A small network was shown many inputs. Here are its activations along a few directions, one row for each input.
Each table varies a few parts of the input and shows all the possible inputs, shuffled.
A made-up example of a description, with smaller parts first: values(2) and (point or ring(9) or (line(4) and ring(5))).
Shared parts are said once, and a part with two or three values counts as separate values.
In the rows, 128 means zero.

Other details of the inputs shift rows strongly along two fixed directions, in all tables alike. That doesn't count.
To show where, the next rows are all for the same input, with only those details redrawn:
[ 66 140  45 104  94 179  93 214 203 141 143]
[159 134 211 143 188 118 145  61 126 125  84]
[ 96 104 168  32 102 144 110 112 206 143  91]
[134 171  91 223 187 151 130 159 117 119 136]

Table:
R1: [ 69 140  45 134  39 170  67 210 143 136 175]
R2: [139 165 102 237 126 113 118 125  58 100 150]
R3: [218 155  80 186 204 119 143 192 128 171 175]
R4: [ 95 101 159  27  94 131 109 111 205 136  84]
R5: [ 83  78 158  59  40 137 131  84 139 139 128]
R6: [ 83  77 145  54  44 123 124  84 132 135 115]
R7: [165 146 108 195 172  68 128 184  31 107 169]
R8: [ 96 101 155  30  90 119 121 104 203 123  82]
R9: [ 63 130  17 147  44 145 104 186 125 116 163]
R10: [134  94  34  74  68 156  62 242 125 155 211]
R11: [ 58 124  47 142  36 179 113 188 137 135 187]
R12: [ 84 179  26 114  39 168  72 188  95 115 149]
R13: [143 212  69 191 169 151 134 149  70  97 105]
R14: [ 85  82 165  38  94 156 156  91 208 135 111]
R15: [176 161  76 186 222  75 151 205  91 144 169]
R16: [146  99 190 144 182 120 192  43 120 113  97]
R17: [150  81 169  17  80  85 101 156 135 147 136]
R18: [193 147  54 163 223 113 125 189  96 159 191]
R19: [151 127 213 145 183 136 178  52 129 119 103]
R20: [149 109 177 140 172  94 176  45 109 100  74]
R21: [157 122 183 144 169  91 167  47 121  95  75]
R22: [132 157 126 234 125 147 141 119  61 119 166]
R23: [120 134  58 224 178 138 171 140  96 105 135]
R24: [160 127 213 152 124  96 118  47  74 116 104]
R25: [ 67 136  53 132  34 178  84 204 148 139 183]
R26: [134 171  91 223 187 151 130 159 117 119 136]
R27: [158 132 214 145 184 128 159  57 130 124  97]
R28: [153 123 195 153 116  83 140  33  78 101 101]
R29: [234 131 122 204 146 127 124 177  72 146 174]
R30: [169 125 191  89 217  24 169 110  93 136 107]
Question: Changing only one part turns R18 into R10. The same change can be made to R21. Which row results?
Answer: R28
Question: What do these inputs look like to the network?
Answer: values(2) and (point or line(4) or ring(10))
Question: Which other rows does R3 become when the line(4) part takes its other values? List them by row number.
Answer: R15, R18, R30
Question: Which other rows does R6 become when the values(2) part takes its other values? List them by row number.
Answer: R23

Table:
R31: [102 131 115 103 109 138 114 149 169 132 117]
R32: [102 108 100  95  95 151 131 144 163 140 142]
R33: [138 136 135 182 170 127 155 109 101 119 136]
R34: [122 125 185 102 101 115 131  58 107 106  83]
R35: [163 138 124 166 181 105 149 126  94 117 127]
R36: [ 92 128 121 103 107 148 113 146 164 132 123]
R37: [115 116  95  77 106 122 120 169 141 140 142]
R38: [157 108 197 104 120 131 129  73 134 134 108]
R39: [158 125 191  77 142 106 125  88 120 139 106]
R40: [107 166  23 179 132 154 106 217 144 126 156]
R41: [141 141 126 183 172 108 153 120 108 116 125]
R42: [109 117  96  91 115 123 126 159 164 131 126]
R43: [135 156 118 200 166 150 138 130 102 122 137]
R44: [ 88 121 111 102  79 124 121 113 125 114 118]
R45: [115 129 118  92  90 135 100 160 142 142 145]
R46: [150 153 115 200 159 153 141 126 103 125 140]
R47: [126 106 190  97 142 107 149  75 137 125 103]
R48: [159 124 134 188 152 125 146 112  95 126 141]
R49: [160 163 100 187 182 127 126 146  95 121 133]
R50: [150  93 193  99 120 103 132  80 118 135 116]
R51: [116 119 118 101  83 145  97 154 152 136 142]
R52: [111 111 112  89  92 119 113 161 138 141 149]
Question: What do these inputs look like to the network?
Answer: values(2) and (point or ring(10))
Question: Changing only the values(2) part turns R43 into R33. The same change can be made to R46. Which row results?
Answer: R32
